These are the activations of a small neural network, seen along a few directions. Each row is one input.
In each table, some parts of the input vary, and every possible input appears once, in random order.
Descriptions start from the smaller parts, as in this example, which fits no table here: line(6) and (point or line(9) or (values(3) and ring(5))).
Shared parts are said once, and a part with two or three values counts as separate values.
(in the rows, 128 means zero)

Other details of the inputs shift rows strongly along two fixed directions, in all tables alike. That doesn't count.

Rows:
x1: [162 127  71 123 204 116 150 186 149 119 159 109 155 188 145]
x2: [ 96 177 224 118  96 213 100 113  90 127 130 166 118  53 106]
x3: [117 127 223 124 117 182  81  78 124  82 110 117 137  50  82]
x4: [150 172  74 126  61  57 135 137  79 185 146 125  87 132 111]
x5: [ 84  97 219 133 126 184  89  71 109  97  91 122 134  59  91]
x6: [ 42 110 204 131 135 193 113 136 147  84 149 154 152 131 143]
x7: [ 97 133 133 129 157 154 136 192 173  73 197 136 159 189 160]
x8: [121 128 198 125 176 206 116 140 140  75 129 124 171  96 124]
x9: [124  82 111 118 199 154 144 172 141  78 135 136 141 205 175]
x10: [151  97  60 144 179 104 166 196 155 113 146  81 137 194 163]
x11: [120 117 180 116  94 128  93  70 125 153  74 107 102  56  88]
x12: [162 182  54 155  75  81 143 108 107 200 112 135 127 144  93]
x13: [ 93 155 199 115  62 137  85  88 126 170 124 157 146  53  79]
x14: [167 135 136  93  62  73  76  60 104 170  86 124 108  77  97]
x15: [ 71 129 205 162 155 189 130 126 134  73 132 173 129 115 164]
x16: [176 135  63 116 103  23 124 111 116 175 117  90 112 136  94]
x17: [ 88 129 110 142 170 172 163 199 108  92 174 142 117 198 181]
x18: [125 115  65 127  89  50 176  88  98 199 140 125 111 129 122]
x19: [158 172 100 152  86  52 132 113 111 201 125 158 117  98 111]
x20: [145 150  36 169 103  97 165 145 136 164 122 116 108 192 136]
x21: [178 132  52 108  93  24 122 117 115 166 109 106 115 129 101]
x22: [102 114  88 139 136 115 148 193 171 132 174 122 136 190 161]
x23: [114 183 189 145  43 161  97  43 107 131  83 145 113  66  73]
x24: [134 104  81 114  96  49 119  95  98 173  81 117 113 115 103]
x25: [142 110 129 134  73  84 100  75 111 184  82  94 104  60  72]
x26: [ 98 150 231 109 114 212 130  66 125 122 140 163 143  33 106]
x27: [127 133  99 170 158 119 164 182 160 116 156 144 114 171 183]
x28: [161 118  73 135 181 101 157 189 147  85 164  88 152 194 152]
x29: [ 92 107 214 125  85 140  90  49  91 133  64 115 127  38  81]
x30: [150 102  79 108  90  47 106  86  95 191  86 120 108 132 123]
x31: [136  91 134 116 184 177 134 171 164  81 128 130 129 173 171]
x32: [148 123  56 127  79  49 178 102 122 211 142 112  98 120 124]
x33: [107 137 110 142 162 182 162 212 133  98 175 131 106 185 183]
x34: [119  99 133 121 188 181 135 173 168  65 128 120 134 152 165]
x35: [129 129 234  93 126 204  78  83 124 108  89 163 145  54 101]
x36: [ 76 140 160 165 146 217 141 121 130  73 119 151 137 162 145]
x37: [182 136  49 108 108  38 125 126 112 194 106 119 131 119  97]
x38: [134 127 193  99 173 214  92 129 144  83 126 152 157 110 150]
x39: [132 107  92 122 106  48 121  88  99 182  89 101 110 121  96]
x40: [161 159  65 159 118  45 155 156 133 146 159 140 113 166 149]
x41: [104 138 189 116 145 197 154 110 146  72 175 144 139 104 144]
x42: [132  97 140 113 184 187 120 164 165  78 132 125 130 166 185]
x43: [178 112  62 110 176  97 147 184 148  98 155 121 137 215 162]
x44: [146 117 114 138 215 176 139 188 152  80 169 114 172 165 141]
Description of these inputs: line(4) and (values(5) or line(6)).
Changing only the line(4) part turns x20 into x12. The same change can be made to x10. Which row results?
Answer: x8
Changing only the line(4) part turns x25 into x5. The same change can be made to x34. Which row results?
Answer: x24
Start at x1 and move only the line(4) part, one step at a time. The first step leads to x16. Which rows follow, in order?
Answer: x11, x39
Which other rows agree with x7 in the line(4) part? List them by row number.
Answer: x3, x4, x14, x16, x21, x23, x28, x40, x41, x43

Rows:
x45: [137 150  76 144 117  96 146 157 123 151 149 130 124 166 133]
x46: [125 133 161 120  62  85 107  55 105 177 103 113 122  40  65]
x47: [142 108  86 113 134  75 140 155 138 152 152 119 125 150 145]
x48: [128 121 129 131 103 112 107 102 113 142  89 116 117 114 105]
x49: [139 110  84 118 136  75 144 146 138 151 152 120 136 153 138]
x50: [131 121 156 115  57  93  86  58  98 176  59 128  91  63  93]
x51: [125 141 114 124 115 123 136 141 115 147 139 150 114 143 145]
x52: [138 115  83 123 136  78 141 155 134 149 154 109 139 151 126]
x53: [ 95 141 195 129 145 212 122 146 144  77 144 163 126 124 161]
x54: [114 122 159 131 136 145 132 112 137 120 137 116 146  93 107]
x55: [122 151 134 132  86 114 123 105 115 157 121 150 115 110 119]
x56: [205 153  95 104 179 133 115 171 144 106 142 128 155 158 135]
x57: [138 117  90 147 164 130 149 150 136  99 129 105 133 175 141]
x58: [129 155 107 155 120 129 152 131 125 140 141 129 130 136 120]
x59: [127 102 105 108 164 116 144 167 138 124 163 127 137 161 158]
x60: [132 112 109 130 132 114 125 123 127 128 106 124 122 149 136]
x61: [103 103 178 117 166 201 114 135 133  73 113 140 128 136 158]
x62: [ 83 155 224 145 146 242 125 120 140  55 142 152 141  98 133]
x63: [120 122 148 145 135 159 125 103 127 109  98 114 131 113 112]
Describe the family of inputs behind these rows.
Answer: point or (values(3) and line(6))
Start at x61 and move only the line(6) part, one step at a time. The first step leads to x50. Which rows follow, in order?
Answer: x60, x48, x57, x63
Which other rows does x53 become when the values(3) part takes its other values? List them by row number.
Answer: x47, x50
Which other rows does x51 become when the line(6) part takes its other values? List them by row number.
Answer: x45, x53, x55, x58, x62

Rows:
x64: [109 125 171 122  91 117 136  63 120 142 129 126 121  59 102]
x65: [120  97 122 137 163 169 138 112 122 101  93 103 135 148 125]
x66: [133 108 173  77  99 119  61 102 102 142  82 131 113  83 107]
x67: [126 102 186 104 162 183 102 100 137  94  92 152 136 105 145]
x68: [252 200  43 120 103  27 107 135 124 190 140  92 164 113  50]
x69: [108 107 176  86 159 168 134 141 125 116 169 144 141  99 147]
x70: [ 98 156 192 140 106 194 106 136 148  97 127 157 114 112 142]
x71: [122  94  78 146 182 141 138 173 145  83 122  89 147 212 143]
x72: [120 153  55 166 101  98 149 152 115 155 134 117 122 189 119]
x73: [ 93 147 138 162 157 218 162 140 125  88 140 141 135 162 146]
x74: [125 111 142 142 111 108  93 100 112 126  70 104 116 106  99]
x75: [158 150  67 108 119  97 149 163  96 175 153 154 107 165 156]
x76: [131 113  68 153 144  71 179 140 120 161 154 102 130 142 127]
x77: [ 89 124 176 145  90 109 112  92 117 143 118 113 130  63  84]
x78: [141 151  97 143 124 137 158 149 136 142 141 146 104 154 161]
x79: [116 151  89 176 158 142 154 195 136  95 157 131 128 203 160]
x80: [ 89 116 159 136  98 139 142  66 108 156 117 111 135  67  82]
x81: [139 114 160 117 102 128 108  56 112 124  72 122 106  81 108]
x82: [139 147  88 137 170 149 164 177 142 117 165 169 136 196 186]
x83: [ 86 114 204 112 136 159 105 125 155 102 152 151 157  93 130]
x84: [121 108 187 104 124 146  71  99 137 109  82 144 135 100 122]
x85: [110 169 169 142  58 130 104  87 115 131 109 149 104  95 106]
x86: [106  99 206 118 163 212  89 139 168  51 103 127 130 120 152]
x87: [133 147  59 176 183 144 190 193 129 105 164 133 125 214 176]
x88: [ 52 109 204 143 156 214 128 132 151  64 152 115 165 113 118]
x89: [113 134 157 121  29  47 102  49 110 186 108 114 111  43  65]
x90: [217 191 130 116 179 169 126 139 145  99 153 120 182  98  88]
x91: [103 112 153 126 133 132 130 152 165 115 160 119 136 119 139]
x92: [162 159  51 108  57  27 115 147  86 219 133 142  97 148 119]
x93: [159 117  53 113  94   8 154 106 115 227 143 128 126 119 114]
x94: [159  91  88  88 202 140 136 183 127 104 140 126 130 188 180]
x95: [134 106  88 128 157 107 174 160 157 140 173 115 130 149 159]
x96: [180  97  38 123 153  72 153 153 140 153 114 102 108 181 158]
x97: [115 155 145 133 121 149 114 151 140 116 141 171 134 150 151]
x98: [129 108 140 126 143 135 107 127 145  77 108 113 126 150 137]
x99: [104 107 158  91 154 141 119 174 138 110 180 134 147 131 147]
x100: [154 109  93 141 110  75 127  85  94 167  67 102 104 108 102]
x101: [121 167 162 139  71 143 129  69 104 141 106 155  98  84 114]
Changing only one part turns x95 into x91. The same change can be made to x94. Which row results?
Answer: x66
Describe the family of inputs behind these rows.
Answer: values(2) and (point or (values(3) and line(6)))
Which other rows does x70 become when the values(3) part takes its other values? List them by row number.
Answer: x86, x91
Which other rows does x83 become when the values(2) part takes its other values? List them by row number.
Answer: x93
Which other rows does x94 become when the line(6) part takes its other values? List them by row number.
Answer: x65, x67, x81, x96, x100

Rows:
x102: [113 151 174 111  72 119 108  92 118 161 131 146 125  60  95]
x103: [ 98  99 149 119  96 105 122  95 115 146 107 129 108 105 118]
x104: [180 146  90 116 101  79 112 114 106 171  99 121 114 115 100]
x105: [186 129  51 124 118  51 125 121 117 174  97 111 113 157 120]
x106: [124 136 105 131  83  65 140 112 112 193 137 135 114 107 118]
x107: [180 115  48 108 146  53 143 169 137 158 152 109 135 163 140]
x108: [ 94 113 214 123 166 236  97 113 135  57  94 142 139 111 143]
x109: [125 124 128 142  95  88 131  84 120 162 120  89 139  78  70]
x110: [132 109 174  96  97 114  85  76 117 152  92 123 122  63  94]
x111: [136  81  51 122 210 108 165 211 155  98 170 105 147 230 188]
x112: [138 146 128 158  89 106 126  67 113 153  89 101 132  77  69]
x113: [159 124  57 122 201 113 167 226 163 102 212 122 159 219 180]
x114: [ 87 150 216 140 143 241 127 119 126  71 132 167 128 102 144]
x115: [152 151 108 134 195 175 146 199 156  68 175 142 156 199 171]
x116: [119 114 102 145 124 122 133 130 125 129 106 128 112 160 142]
x117: [ 57 112 216 130 143 211 126 129 141  69 145 144 123 112 152]
x118: [154 171  92 133  80  88 131 117 110 181 125 139 115 121 107]
x119: [ 72 133 202 149 145 230 120 130 137  56 123 151 124 127 155]
Describe the family of inputs behind these rows.
Answer: values(2) and (point or ring(8))
Changing only the values(2) part turns x107 into x104. The same change can be made to x113. Which row results?
Answer: x115
Which other rows does x111 become when the values(2) part takes its other values? List them by row number.
Answer: x108
